A small network was shown many inputs. Here are its activations along a few directions, one row for each input.
In each table, some parts of the input vary, and every possible input appears once, in random order.
Descriptions start from the smaller parts, as in this example, which fits no table here: one of 6 places along a line, together with either a single point or one of 9 places around a ring or (one of 3 separate values, together with one of 8 places around a ring).
Shared parts are said once, and a part with two or three values counts as separate values.
(in the rows, 128 means zero)

Other details of the inputs shift rows strongly along two fixed directions, in all tables alike. That doesn't count.

Rows:
r1: [188 145 100 169 176  98 140 128 144 107 114 149 122 139  36]
r2: [161 136 117 135 149 122 159 136  99  87 165 138 123 100  83]
r3: [188 124 129 183 136  98 103 127 171 140  82  92 131 170  74]
r4: [118 100 157 120  69 122 100 129 170 154  94  93 129 160 179]
r5: [201 116 142 160 128  56 122 138 160 114  95 114 115 170  74]
r6: [ 98 134 143 116  77 169 113 103 125 139 122 112 112 123 209]
r7: [ 92 114 176 116  68 119  87 120 151 166  82  98 109 177 205]
r8: [177 138 126 152 147  77 126 123 158 133  99 144 106 176  70]
r9: [135 140 103 140 166 135 146 130 119 100 143 168 124 116  83]
r10: [ 91 130 150  99  78 146 123 106 120 128 115 137  77 124 199]
r11: [206 125 116 166 124 108 126 129 170 140 112  84 136 147  65]
r12: [191 121 120 167 133 100 121 137 172 137 101  94 155 151  67]
r13: [ 84 108 147 108  98 162 114 132 131 142 119 117 132 126 203]
r14: [ 83 162  98 119 172 187 155 129  76 105 186 165 170  84 127]
r15: [134 139 107 133 162 141 149 144 118 123 160 130 173 111  78]
r16: [ 80 119 152  99 104 151 120 133 121 150 124 121 135 132 199]
r17: [177 153  93 157 179  87 150 131 139 124 126 156 112 147  36]
r18: [120  92 166  97  78  91  91 111 152 146  84 116  95 143 182]
r19: [ 83 131 145 117  89 161 108 112 127 135 112 123 131 126 208]
r20: [ 89 133 116 107 163 158 167 148  68  72 194 173 147  70 122]
r21: [ 65 131 146 109  97 147 113 126 116 154 121 118 117 132 194]
r22: [ 86 151  92 129 169 199 151 128  84  96 183 162 168  76 130]
r23: [ 81 106 160  73  98 115 114 117 115 141 125 143 108 121 189]
r24: [ 88 121 103  93 173 163 150 131  76  90 188 175 145  55 115]
r25: [148 146 103 160 161 163 140 126 111 113 152 116 138 102  80]
r26: [193 122 145 148 134  50 128 139 154 123 108 123 117 181  72]
r27: [ 78 110 148  72  97 111 118 118 114 149 126 140  98 116 190]
r28: [195 121 119 172 150 104 119 138 168 140  94  99 144 156  75]
r29: [184 147 105 167 146  94 122 124 161 151 106 117 132 173  77]
r30: [103 144  98 120 164 205 162 135  78 105 187 136 155  56 128]
r31: [ 82 149  94 111 178 182 165 147  76 121 185 153 162  72 126]
r32: [102 108 181  93  56  73 110 128 143 151  93 116  81 174 209]
r33: [104 130 102  93 161 169 156 121  68  93 192 160 129  42 115]
r34: [ 96 102 173 126  61 129  81 118 162 159  76  94 105 172 210]
r35: [180 130 112 154 137  89 130 141 165 155 114 102 145 160  67]
Each input here is: one of 5 places along a line, together with either one of 3 separate values or one of 4 places along a line.
The inputs of r16 and r28 match in every part but the place on the line of 5. If r14 is changed in the same way as r16 into r28, which row does it become? -> r19
Change only the place on the line of 4 in r29. List by row number the other rows that result. -> r21, r31, r35
Change only the place on the line of 5 in r12. List by row number the other rows that result. -> r4, r11, r15, r35
Which other rows agree with r25 in the place on the line of 5? List them by row number. -> r2, r6, r10, r11, r30, r33
